Each row below holds a small network's activations on one input, seen along a few directions.
In each table, some parts of the input vary, and every possible input appears once, in random order.
A made-up example of a description, with smaller parts first: one of 8 places around a ring, together with either a single point or one of 11 places along a line or (one of 3 separate values, together with one of 6 places along a line).
Shared parts are said once, and a part with two or three values counts as separate values.

Other details of the inputs vary at random and push rows far along two fixed directions, the same in every table; ignore that.

Rows:
r1: [-5  0 22  5 13 14 15 16 20  1 -6 -9 21  7 11]
r2: [  2   2 -29 -11 -18 -29  -2 -17 -19 -16  11   9 -14  -1   7]
r3: [-14 -17  46  13   9  15  -1   6  26  -5   0  20  -2  -1 -17]
r4: [ 16  21 -19  -7  10  -6 -22  -1 -28  21  -8 -17  12  10   2]
r5: [-19   1  40  -3  22   9   2  15  16 -10   0  17   9  -3  -9]
r6: [  5 -16 -29  12 -46 -25   1 -33  -3  -2  26   9  -4  -8  35]
r7: [ -2  -9  17   0  26   9  21  28  26 -10  -9  -1  14  11  -1]
r8: [ 12 -27 -45  17 -40 -12  11 -33  -2   0  19   5 -27  -6  10]
r9: [  6  -1   0  -4  14  -3  -8   3  -9  -7  -4   3  -5   8 -17]
r10: [ -4 -13   6   0  15  18   7   4   7  -4  -6   2  -8   1 -21]
r11: [ -1   8  24   5  17  11 -15  10  -2  15 -10  -2  14   3  -9]
r12: [ -6 -24   3  27  -8  18  10 -11  21  11   9   0   3  -3   4]
r13: [ 27  21 -41 -17  12 -18 -19  -1 -40   8  -5 -16  -3  13  -4]
r14: [ -9  -3  17   7 -10   0  -1  -3   6   0   8  12  11  -7  13]
r15: [ -7  12   8   2  11  19  -8   5  -7  19 -12 -14   6  -4 -10]
r16: [ -8  16  15 -11  -5   1   4  12  10  -9  -7  -1  -5  -8  -3]
r17: [  9  30 -22 -31   8 -14   0  14 -20  -8 -16 -15  -5   3  -5]
r18: [ 12  44 -22 -26 -17 -13 -12   3 -33  12 -11 -27   3  -4  10]
r19: [ -6 -52  -6  29 -33 -17  21 -24  34 -24  34  31 -11  -4  25]
r20: [-10   8  18  -6  19  22  -5   9  -2   7 -12  -6  -7  -6 -22]
Description of these inputs: one of 4 places along a line, together with one of 5 places around a ring.
Which other rows does r18 become when the place on the ring of 5 takes its other values? List them by row number.
> r1, r7, r16, r17

Rows:
r21: [ -3 -23  -5  21 -41 -13  14 -19  22 -11  15  10 -13 -11  23]
r22: [-10 -19  32  17   6  24   9   4  29   0   2  11   8   2  -4]
r23: [ -6  -9  -4   2 -20  -9   5 -12   4 -11   9  12 -17 -10   1]
r24: [ -5   1  22   9  20  23 -11   8   2  18  -9  -5  11   3 -14]
r25: [ 15  -8 -57   5 -35 -16   0 -33 -23  10  17  -8 -14  -3  18]
r26: [-10   9  22  -7  15   6   3  18   9  -2  -3   0  16   0   4]
r27: [  5  44 -16 -37  13 -15 -10  16 -34   2 -16 -18   4  -1  -6]
r28: [ 13  16 -13 -18  26  -3  -9  13 -20   2 -12 -11   1  11 -15]
r29: [ -2 -22  -7  15 -29  -7  11 -18  15 -10  12  13 -20 -10   7]
r30: [ 10  11 -31 -19  -8 -22  -8 -10 -26  -8   3  -4 -16   2  -1]
r31: [-10 -30  14  13 -12  -5  19  -3  31 -25  12  24  -6  -3   7]
r32: [  7  12   9  -9  35   3  -2  24  -1   0 -15 -10  19  16  -6]
r33: [ -5   6  26   0  17  21  -2  13   6   6  -9  -2  10   4 -12]
r34: [-13 -17  38   9  23  12  13  20  33 -13   3  15  21   8   1]
r35: [  9   3 -23  10 -16  -5 -17 -22 -23  23   3 -10  -6  -7   5]
r36: [  6  26  -6 -11   5   5 -16   2 -24  17 -12 -17   2   0  -9]
What is each input in this table made of?
> either a single point or one of 5 places along a line or (one of 2 separate values, together with one of 5 places around a ring)
Start at r34 and move only the place on the ring of 5, one step at a time. The first step leads to r31. Which rows follow, in order?
> r30, r28, r32
Which other rows does r30 become when the choice among 2 separate values takes its other values? List them by row number.
> r23
